Here are a small network's activations along a few directions, averaged over the inputs that share one value of a field.
Values that are neighbours, or in one group, have similar rows; names and order tell nothing.
(in the rows, 500 means zero)
Strong random noise was added to every row along 6 fixed directions; ignore it. To show where, here is one row again and again, with new noise each time:
[813 644 631 486 604 482 405 403 581 558 387 617 795 173 305 640 400 655
 589 353]
[430 650 547 245 748 323 578 595 447 422 355 381 452 324 385 822 463 419
 720 603]
[382 529 554 315 647 474 443 449 494 581 387 513 500 548 550 540 635 482
 561 506]
[430 664 427 556 357 666 714 495 725 514 457 475 694 765 593 436 470 667
 556 550]
[573 510 624 326 602 388 436 454 394 519 435 441 531 452 507 852 539 423
 510 570]
[486 483 541 418 580 464 481 434 486 561 439 493 511 431 486 652 542 458
 512 510]
[302 533 540 368 591 471 536 184 453 464 278 282 515 398 494 902 466 303
 719 644]
[664 536 601 483 544 482 440 318 508 544 402 500 675 285 404 765 436 506
 549 466]


Values of RIRIV:
pegum: [413 509 359 718 358 555 863 647 658 415 631 451 476 607 541 501 399 509
 430 631]
nafu: [714 281 668 354 617 316 140 409 177 741 528 609 385 409 502 460 720 350
 326 350]
podom: [542 334 534 556 412 614 454 587 420 450 528 559 416 509 490 426 536 542
 535 396]
dudef: [611 624 528 432 576 473 558 779 462 422 618 589 544 804 615 253 561 618
 420 519]
bere: [132 280 474 627 423 417 399 277 260 396 468 433  69 661 619 489 617 197
 351 620]
baz: [731 550 584 344 657 518 292 424 325 499 394 628 638 226 311 612 441 549
 580 298]
dade: [476 362 484 593 466 572 494 396 602 548 622 576 411 385 515 461 548 467
 330 525]
dis: [587 469 474 659 455 495 738 421 724 360 585 357 519 295 318 710 334 543
 509 617]
rafo: [649 354 341 520 416 477 419 577 516 680 554 616 367 505 632 185 594 489
 375 370]
tik: [521 418 361 690 278 494 607 363 505 579 540 317 526 321 584 355 295 472
 465 464]
fovor: [209 642 410 533 822 409 378 583 493 402 388 440 229 148 204 384 309 358
 702 409]
tomu: [421 510 460 466 399 461 680 673 470 160 580 320 552 410 393 719 319 426
 798 563]
selu: [616 389 555 831 414 514 174 196 365 485 519 527 564 106 264 582 341 355
 459 535]
RIRIV is arranged as a star with 4 arms.
Name the neighbours of rafo, in listed order.
> nafu, tik
Name the neighbours of dade, in listed order.
> pegum, dis
Name the neighbours of selu, in listed order.
> bere, fovor
Name the neighbours of tomu, in listed order.
> podom

Values of TUK:
bebi: [621 378 485 586 461 538 579 494 561 550 581 571 544 316 428 495 470 534
 451 435]
lovi: [463 657 543 310 563 467 584 502 514 449 394 381 530 611 560 653 497 517
 628 596]
rilud: [676 497 547 364 555 371 432 658 310 426 516 478 438 375 451 682 448 458
 524 501]
gokop: [608 418 460 545 524 408 443 433 417 516 522 499 457 164 345 518 403 416
 495 421]
zoz: [321 468 495 413 632 473 393 572 454 455 469 501 365 478 462 397 564 454
 585 464]
lumu: [721 406 595 687 401 484 475 336 486 491 564 514 570 328 425 734 413 473
 354 511]
dib: [611 610 497 460 637 331 541 857 420 402 579 485 401 355 334 578 390 511
 516 513]
reku: [578 686 478 452 468 473 623 713 578 487 512 493 578 655 559 407 468 639
 532 519]
pufo: [382 451 406 598 463 549 696 633 590 476 577 535 429 610 486 471 513 503
 445 540]
sili: [587 649 457 672 372 591 551 499 676 492 516 546 688 542 482 430 391 643
 481 511]
TUK is arranged as a 2 by 5 grid.
Name the neighbours of pufo, in listed order.
> bebi, lumu
Name the neighbours of reku, in listed order.
> lovi, gokop, sili
Each value of TUK is a pair of two hidden parts, and every pair occurs once (2 first parts, 5 second parts).
sili and dib share the first part; sili and reku share the second. Which value has the first part of reku and the second part of dib?
> gokop
bebi and lovi share the first part; bebi and pufo share the second. Which value has the first part of pufo and the second part of lovi?
> lumu

Values of PIDA:
nete: [450 560 422 608 567 537 692 628 645 475 509 581 469 475 347 439 463 578
 498 490]
siful: [372 529 444 506 504 543 381 540 456 489 439 504 425 587 543 323 506 492
 559 429]
pib: [594 595 475 543 434 390 736 578 474 405 545 279 441 421 479 858 297 416
 493 695]
ruru: [388 487 311 723 289 643 619 455 575 397 569 432 446 539 453 323 358 521
 485 538]
suk: [479 360 551 472 300 593 587 228 422 490 442 388 575 703 730 695 567 405
 534 607]
kadom: [ 53 478 550 462 655 609 463 263 638 524 363 476 446 613 575 351 677 443
 644 530]
von: [151 387 242 541 549 328 787 710 530 492 577 358  69 401 473 448 484 269
 471 643]
faf: [466 552 397 564 459 572 717 685 651 454 565 534 512 557 463 504 455 585
 499 585]
lago: [403 829 521 361 482 516 513 523 454 344 361 344 698 781 599 536 424 541
 769 623]
lere: [319 553 432 223 584 509 559 620 546 530 459 461 469 684 595 270 621 558
 640 450]
PIDA is arranged as 4 separate groups.
Which other values are in the same group as pib? Give them in the order they are listed.
> von
Which other values are in the same group as lere? Give them in the order they are listed.
> suk
Which other values are in the same group as lago? Give them in the order they are listed.
> siful, ruru

Values of NETA:
zibeb: [410 584 522 431 723 393 363 475 490 513 402 547 442 277 359 478 519 462
 581 465]
peteb: [446 278 509 450 517 450 472 384 460 593 563 450 340 477 543 586 638 357
 355 518]
rik: [211 435 447 435 566 579 590 366 541 557 377 522 433 563 575 388 620 427
 592 497]
duki: [568 311 666 440 616 424 169 422 360 600 560 624 377 403 504 470 673 449
 301 435]
kuz: [464 361 455 505 522 549 569 427 567 535 518 502 443 375 454 526 515 461
 492 486]
bupi: [488 550 463 571 462 489 730 458 542 447 436 387 532 390 466 741 371 440
 595 623]
zubap: [663 472 577 362 538 428 295 561 313 515 483 587 547 496 506 527 565 523
 493 434]
rubov: [647 568 565 336 600 415 414 718 416 449 544 561 530 408 429 437 477 576
 571 431]
fuded: [537 658 436 574 421 542 524 459 570 495 444 443 588 455 481 401 375 558
 583 434]
tili: [555 490 512 411 641 269 611 621 436 461 519 415 348 237 394 794 430 348
 510 611]
siruf: [484 436 469 574 454 450 633 874 490 418 745 493 394 670 515 503 511 548
 338 571]
faku: [380 494 467 584 530 503 539 447 477 470 463 462 414 442 428 579 441 397
 532 580]
puzod: [608 392 545 408 502 411 338 638 368 568 640 556 403 599 593 356 603 518
 306 402]
keb: [418 445 415 667 507 561 548 496 575 467 498 564 437 414 387 429 433 481
 541 449]
peb: [658 423 496 536 372 446 458 502 306 473 564 402 443 526 574 741 464 370
 382 572]
Each value of NETA is a pair of two hidden parts, and every pair occurs once (5 first parts, 3 second parts).
rik and zubap share the first part; rik and kuz share the second. Which value has the first part of kuz and the second part of zubap?
> rubov
tili and fuded share the first part; tili and peteb share the second. Which value has the first part of peteb and the second part of fuded?
> puzod

Values of KEPAG:
kere: [415 531 539 489 611 491 442 455 488 439 421 497 466 522 451 525 544 441
 577 518]
firam: [734 360 533 591 272 533 662 570 496 485 673 456 554 601 569 755 464 522
 298 554]
pubu: [399 458 448 460 562 423 676 592 570 527 514 450 364 352 498 502 458 405
 567 506]
ligo: [529 588 400 660 310 542 584 402 595 451 494 401 614 451 469 412 326 538
 545 554]
mugu: [440 692 549 432 602 518 377 557 482 427 416 474 652 591 514 533 461 564
 676 501]
dev: [464 518 379 615 419 505 626 466 529 500 463 402 389 475 533 541 420 446
 508 596]
ket: [615 399 607 431 519 503 435 628 357 486 619 602 461 590 553 551 597 514
 349 524]
zer: [480 531 532 465 447 491 408 624 431 507 597 480 426 782 623 423 549 536
 303 523]
zire: [660 533 598 572 458 483 495 557 553 467 567 550 624 466 424 715 439 551
 431 571]
gazi: [595 502 471 507 421 536 556 683 488 655 607 599 505 648 602 274 581 612
 373 404]
paga: [570 568 495 598 578 441 464 414 521 482 453 569 496 262 334 521 398 462
 502 415]
gat: [730 512 404 515 328 499 564 725 504 502 691 480 562 633 518 418 431 605
 362 485]
padi: [305 521 406 351 633 439 703 913 586 455 586 582 359 639 453 335 592 606
 531 573]
rivok: [563 391 509 501 422 501 476 607 348 398 593 465 382 495 478 672 474 427
 415 538]
bor: [424 588 540 351 712 341 442 600 473 503 483 521 388 446 477 601 618 473
 502 561]
pesod: [464 309 413 649 361 543 661 306 442 424 476 348 437 354 475 741 375 317
 543 576]
nitup: [677 567 638 418 553 373 461 578 520 559 510 515 567 583 568 515 570 592
 411 505]
suvi: [487 439 453 414 568 432 471 551 418 439 493 498 437 335 429 505 467 445
 610 425]
Each value of KEPAG is a pair of two hidden parts, and every pair occurs once (6 first parts, 3 second parts).
kere and zire share the first part; kere and gazi share the second. Which value has the first part of gazi and the second part of zire?
> pubu
rivok and padi share the first part; rivok and zer share the second. Which value has the first part of zer and the second part of padi?
> bor
suvi and pesod share the first part; suvi and ligo share the second. Which value has the first part of ligo and the second part of pesod?
> dev
